Here are a small network's activations along a few directions, averaged over the inputs that share one value of a field.
Related values have similar rows: they may be neighbours, one step apart, or belong to one group.
In the rows, 500 means zero.
Strong random noise was added to every row along 4 fixed directions; ignore it. To show where, here is one row again and again, with new noise each time:
[586 592 423 240 493 574 522 335 399 509 629 490 343 514]
[540 397 493 563 231 637 539 372 206 412 531 417 582 648]
[500 675 607 545 453 522 533 554 449 658 476 566 240 387]
[565 578 718 357 489 495 399 576 601 560 422 561 396 515]
[516 575 676 361 562 426 396 564 736 516 544 486 550 557]
[543 625 417 335 500 550 552 364 415 541 652 480 341 479]


Des, 17 values:
l8: [541 577 534 190 572 552 298 484 664 378 353 520 474 601]
l13: [531 568 357 204 715 439 398 410 841 437 720 274 569 594]
l12: [515 313 376 440 476 598 562 349 248 379 451 588 477 476]
l4: [689 408 463 438 498 498 367 474 593 422 321 414 668 612]
l15: [586 447 680 432 393 592 415 567 496 583 400 541 524 595]
l1: [506 406 652 368 678 489 519 663 693 528 423 562 516 538]
l6: [537 386 469 338 599 563 549 543 469 433 488 611 378 549]
l17: [460 693 775 454 695 341 374 707 898 600 433 507 518 491]
l9: [622 349 437 117 697 499 411 293 633 285 506 563 649 496]
l3: [543 362 579 659 505 489 434 602 457 489 349 647 532 396]
l5: [534 626 435 383 594 457 485 497 617 517 719 451 559 548]
l11: [466 188 711 397 467 527 403 659 690 358 306 555 748 628]
l14: [635 435 566 354 399 447 440 457 383 585 364 577 322 476]
l10: [697 626 275 248 491 643 427 375 158 446 347 599 108 373]
l16: [531 537 473 428 476 537 572 479 338 541 365 637 347 354]
l2: [558 421 600 394 601 413 393 518 649 543 416 498 627 591]
l7: [475 429 522 287 449 445 409 486 491 409 402 625 484 553]
The values of Des form a line.
- Which values are neighbours of l17? Give them in the order they are listed. => l13, l5
- Which values are neighbours of l16? Give them in the order they are listed. => l9, l7
- Which values are neighbours of l4? Give them in the order they are listed. => l10
- Which values are neighbours of l2? Give them in the order they are listed. => l15, l14
